A small network was shown many inputs. Here are its activations along a few directions, one row for each input.
Each table varies a few parts of the input and shows all the possible inputs, shuffled.
Descriptions start from the smaller parts, as in this example, which fits no table here: one of 4 places along a line, together with either a single point or (one of 2 separate values, together with one of 5 places around a ring) or one of 11 places around a ring.
Shared parts are said once, and a part with two or three values counts as separate values.

Other details of the inputs vary at random and push rows far along three fixed directions, the same in every table; ignore that.

Rows:
R1: [-29  18  13   6 -28 -38 -10  13 -31  -3   7]
R2: [ 21 -13  26  10  35  34   9 -14  10  20  -4]
R3: [-51  22   3   5 -55 -18 -44   5  39 -46  -3]
R4: [  9   8 -19  22 -64 -10   7 -20   2  13 -16]
R5: [ 15   5 -36   8   2  22 -32   2  17  -3   7]
R6: [-28  22 -50 -35 -28  -5  -8  23   2 -31  -7]
R7: [ 18  13  31  44  -9 -21  18 -16   0  -3  -2]
R8: [-38  -2   7 -15   0  39 -46  -7  43 -11  -2]
R9: [-44 -43  -7 -20  20  15  21   4 -18  34 -18]
R10: [-51 -22 -20   8  14  24 -40 -11  31 -43 -17]
R11: [ -5 -31 -48 -26  14   9   8   9   2  -7  13]
R12: [-10 -54  12  -2  26  31 -28   9  45   0  -6]
R13: [ 30  19  28 -41   0 -16   7 -16 -46  29  13]
R14: [ -9 -47  17 -10  24  39   2  26  12 -25 -10]
R15: [ -8   7  18   1 -11 -26 -27   8 -19 -19  -2]
R16: [-28  20  16  -8 -41 -33  -9  -4  13  16   5]
R17: [-27 -59 -13 -13  52  38 -26 -15  28   0 -23]
R18: [-25 -49  13  18  13  21  25  26  13  -7 -22]
R19: [-24  -2 -23 -13  -3  28  29  11 -23   9 -16]
R20: [ 35 -27  22  12  41   3  -1 -20  48   1  -1]
R21: [-20   0 -21  41   1  25  -2  19  34 -11  -7]
R22: [ -5  14 -13 -26 -13  14  13  16 -38   9  -4]
R23: [-10  17 -33 -18 -25  16 -20  29  -2 -23  -6]
R24: [ -5 -24  -9  29  33  55 -18  24  33  -3 -17]
R25: [ 23 -30  28  21  32   2  -4 -14   5  26 -21]
R26: [-67   5 -46 -21 -60  -3 -11  32  12 -13  20]
R27: [-20 -27  16   1 -11  -7  10  13   0 -18 -20]
R28: [-85  33 -11 -39 -57  -8   1 -14 -13  21  -3]
R29: [ 41  50  36  -3 -14 -32  -6 -26   2  13  45]
R30: [-30  29  13  40 -19 -19 -24 -28  24  19 -10]
R31: [  0 -28   9 -47  25   4  42  -4 -44  37  -9]
R32: [ 48   5  -2  23  46  33 -23  -6  12   1  -2]
R33: [-33 -10 -65 -62 -19  -8  11  37   1  -9 -16]
R34: [-33   3  22 -42 -30 -39 -22   5 -11  18  -1]
R35: [ -4  25 -34  -2 -36 -20  23  -1 -28  22  33]
R36: [ 23  13   3 -12   2 -23  59  28 -55  37  16]
R37: [-83  58  -9  15 -48  12 -33 -21  45  -6   8]
R38: [-50  -2   3  26 -11  34 -25   9  41 -36  -5]
R39: [ 55  -1 -27  45  31  32  -4   9  12   6 -12]
R40: [ 39   1  30  20  11 -25 -15 -15 -10 -13  -8]
R41: [ 27   1  19   2  23  -4 -19 -33  -9  18   6]
R42: [  8 -27  21  -6   3 -24  52  -1 -17  36  -6]
R43: [-22  24   8 -62 -46 -50  11  18 -71   5  24]
R44: [-42  77 -52  32 -60 -16 -27 -11  16   4  28]
R45: [-47  -4  -5  -2 -18   2 -17   3 -16 -11  -7]
R46: [-33  32  15  17 -23   5  -9 -18  24  14  11]
R47: [ 30  43  21  35   8 -43 -29 -34  -4 -30  16]
R48: [ 41  19  -6  14  45  14 -13 -20  12  -5   4]
R49: [ 34  -6 -21   2  11   3  23   2 -22  21  21]
R50: [ -8 -51 -21  21  30  52  -6  44  27  -3 -12]
R51: [-16  21   2  -1   5   8 -40 -42  30 -12   2]
R52: [-38 -25   1   8 -10  -2 -24   1  43 -51 -14]
R53: [-15 -47   4 -68  -2 -34  53  40 -35 -10   2]
R54: [ 24  48  31  10 -11 -49 -35 -24  -4  11  22]
R55: [-18   1 -45 -20 -12  22 -19  37  20 -14 -14]
R56: [ 35  -6 -16  68  21  22   8  -3  16   5  16]
R57: [ 45 -14  38  28  17  -1 -25 -23  37   0   3]
R58: [-51  40 -24  14 -24  18 -67  18  55 -38   4]
R59: [-16 -53  17   5  16  22  13  30  14 -15 -18]
R60: [ 33   5  34   7   9 -21  18 -16   4  23  18]
R61: [ 32  14  32  35  22  26   2 -18  -2 -10   5]
R62: [ 33 -24  -7 -18  51   7  27  18   1  -6  -7]
R63: [ 29  70  18   8 -17 -38 -13 -55 -13 -26  29]
R64: [ 37  32  33  11   5   8  -7 -19  -1 -21  14]
R65: [ 42  24  -1 -46   6 -20  41   3 -56   1  11]
R66: [ 28  -2  19  19  45 -14 -24 -32  20   0  -3]
R67: [-26 -22  13  55  32  22 -27 -11  31  15 -26]
R68: [ -9 -31  14 -20   2  -3   8  26   4 -19  -5]
R69: [-13  11 -13  17  16  31  13   3   2  20 -10]
R70: [-29 -51   9 -44  -8 -25  58  40 -66  21 -30]
R71: [-32  43   6  28 -34   2 -12 -29  -9  -8   7]
R72: [ 29  -6  20 -49  18 -28  45   2 -30  20  20]
R73: [ 36  21 -22 -19  -6 -21  28  17 -48  38  18]
R74: [ 18 -14  24  50  32  31  24  -6  13  -3  -7]
R75: [ 44  -5 -19  28  27   4  -8  -8  21 -17  20]
R76: [ 10 -29  11  17  33   5  40  -4 -43  18 -15]
R77: [-16 -69  -4 -16  53  17  -5  -5  42  -3 -39]
R78: [ 39 -18 -16 -20   6 -12  21  25 -28   6  27]
R79: [  2 -66 -33 -42 -21  10  21  13  16  -7 -44]
R80: [ 49  20 -12  21  -1  -1 -19 -17  -4   5  37]
R81: [  4  -5 -31  13   3  36 -10  22   0 -13 -13]
R82: [ 16 -34  15  -5  41   7  17 -10 -27  34  -8]
R83: [-56 -98  -8 -24  34  33  40  34  23  23 -42]
R84: [ 19 -20  29 -37   3 -43  53  21 -74  22 -11]
R85: [ 38  59  26   0  -9 -30   9 -34 -12 -23  34]
R86: [ 36  14  24  28  13 -27 -18 -34   8 -26  -4]
R87: [ 34  -6  -2 -32  -5 -21  29  45 -31  13  21]
R88: [ 40 -14  27  23  26  -7 -14 -34  45  -8   0]
R89: [ 37  11 -15  13   8   2  46  14 -39  22  -7]
R90: [-85  36 -14  -4 -48 -28 -52  -2  21   0   0]
R91: [ 51  51  -2   9 -10 -44   7  -9   5 -10  45]
R92: [ -3 -22   9  23  26  33 -20  -8  41 -44  -3]
R93: [-79  41 -11 -28 -74 -12 -25   1  -9 -22   2]
R94: [ 43  40 -24  51   2   6  12  -2   2  13  -4]
R95: [-30  27  14 -21 -43 -11  33  11 -36   8  12]
R96: [ 11  28 -44 -34 -16 -31   8   1 -12   9  26]
R97: [  7  55  19 -31 -14 -34  10 -29  -1   5  32]
R98: [ 20 -15  21  67  41   6   1  -9  -5  -1 -19]
R99: [ 12 -52 -19 -65 -51 -19  28  29 -38  15 -29]
R100: [-47 -16 -34 -69 -16  27  -2  40 -13 -16 -23]
R101: [ 30  18  34  27  12  11  -2 -25  22  18  18]
R102: [ 43  -5  28 -10  23   7  12 -15 -37  -5  -6]
R103: [-15 -12 -17   1  15  43 -17  14   3   4  -6]
R104: [ 63  31  -2  41 -48 -13 -14 -38   5   7  -1]
Description of these inputs: one of 4 places along a line, together with either a single point or one of 9 places around a ring or (one of 2 separate values, together with one of 8 places around a ring).
Question: The inputs of R89 and R23 match in every part but the place on the line of 4. If R69 is changed in the same way as R89 into R23, which row does it become?
Answer: R32
Question: The inputs of R70 and R86 match in every part but the place on the line of 4. If R30 is changed in the same way as R70 into R86, which row does it become?
Answer: R77
Question: The inputs of R28 and R51 match in every part but the place on the line of 4. If R83 is changed in the same way as R28 into R51, which row does it become?
Answer: R20
Question: Which other rows does R82 become when the place on the ring of 8 takes its other values? List them by row number.
Answer: R2, R16, R25, R31, R60, R90, R101
Question: Which other rows does R104 become when the place on the line of 4 takes its other values? List them by row number.
Answer: R4, R79, R99
Question: A walk changes only the place on the ring of 8. It starts at R71 and steps to R76. List the rest of the walk in order.
Answer: R98, R70, R7, R18, R74, R95
Question: Which other rows does R72 become when the choice among 2 separate values takes its other values? List them by row number.
Answer: R92

Rows:
R105: [  7 -64  11 -29  57  19  12   7   2  -5 -21]
R106: [-33   3  -4 -28 -36 -25 -22   1  17 -24   1]
R107: [ 40 -22  -7  67  46  50   5  -6  26   4 -17]
R108: [ 19  59  29 -29 -29 -59   0 -17 -25   8  45]
R109: [  1   3  24 -36 -16 -43  34  -6 -36  48  11]
R110: [ 19  66   4  13 -38 -38  22 -16 -33  18  30]
R111: [ 11 -20  36  -1  22  -2  26   2 -14  22   1]
R112: [-37  16  18  63  -6  12 -60 -33  53 -17  -2]
R113: [ 26  52  -2  66 -10   7 -23 -20  18   0  14]
R114: [-75 -39 -63 -25 -14  45 -24  39  42 -33 -22]
R115: [ 35 -50 -29   0  46  39  21  28   3  -2 -18]
R116: [ 31 -32  17 -11  32 -13   4   0 -15   3   0]
R117: [ 40  18  25  29  29 -15 -27 -33  11 -12  13]
R118: [ 17  -4  16 -59 -10 -49  34  16 -48   1   6]
R119: [-99 -47  -8 -36 -33   8 -10  25  21  -9 -36]
R120: [ 38  30   9  19  -3  -8  26 -14 -29  22  10]
R121: [  7  -5  36 -19 -14 -42  35  -2 -42  30   8]
R122: [  9  34  16   1 -16 -23 -20 -15  11 -23  23]
R123: [ 11   3   0 -22  -7 -11  43  12 -50  27  -1]
R124: [ 13 -63   1 -25  43  18   5   4  12  14 -20]
R125: [-70 -16 -29 -39 -32  15   8  34 -14   6 -21]
R126: [ 45   4  -9 -26  10  -6  21   9 -37   8   5]
R127: [ 43  49 -18  48  -4   7 -33 -16  27 -19  20]
R128: [-67  -6 -13 -38 -46 -20 -33  14  21 -24   2]
R129: [-67  24  11  -8 -34 -29 -20  -6   2  -2   5]
R130: [ 41   4 -11 -28   7  -4  20   9 -37   7   6]
R131: [ 28  58  -3  69 -13   6 -20 -23  20   0  16]
R132: [ -6 -55  29  -2  48  27  20   3   2  18 -22]
R133: [ 41  47 -15  44  -3   6 -27 -27  27 -19  21]
R134: [-37  -6  13  54   9  32 -47 -21  57 -29 -32]
R135: [ 10 -58 -14  13  45  52  35  18   0  13 -32]
R136: [  4  28 -25  42  -3  32 -56 -21  47 -36   0]
R137: [ 45  30  32 -13  -1 -37   7 -10 -19   5  35]
R138: [ 53 -23 -17   4  36  19  16  19 -11   2  -4]
R139: [ -2  -4  32 -34 -12 -37  46  11 -47  23   8]
R140: [ 51 -22 -14  45  50  46 -12 -14  29 -18 -10]
R141: [-39  55 -35 -19 -60 -15 -29   2   9 -21  21]
R142: [-74  34 -36  -1 -61  -3 -12  14  14  -8   6]
R143: [-71 -22 -31 -41 -29  20   9  36 -14   6 -23]
R144: [-12 -54  25  -6  49  19  21  -2  -2  13 -26]
Question: The inputs of R119 and R106 match in every part but one. If R112 is changed in the same way as R119 into R106, which row does it become?
Answer: R116
Question: The inputs of R111 and R137 match in every part but one. If R125 is changed in the same way as R111 into R137, which row does it become?
Answer: R126
Question: What do these inputs look like to the network?
Answer: one of 2 separate values, together with either a single point or one of 9 places around a ring or one of 10 places along a line
Question: Which other rows does R128 become when the choice among 2 separate values takes its other values? List them by row number.
Answer: R121
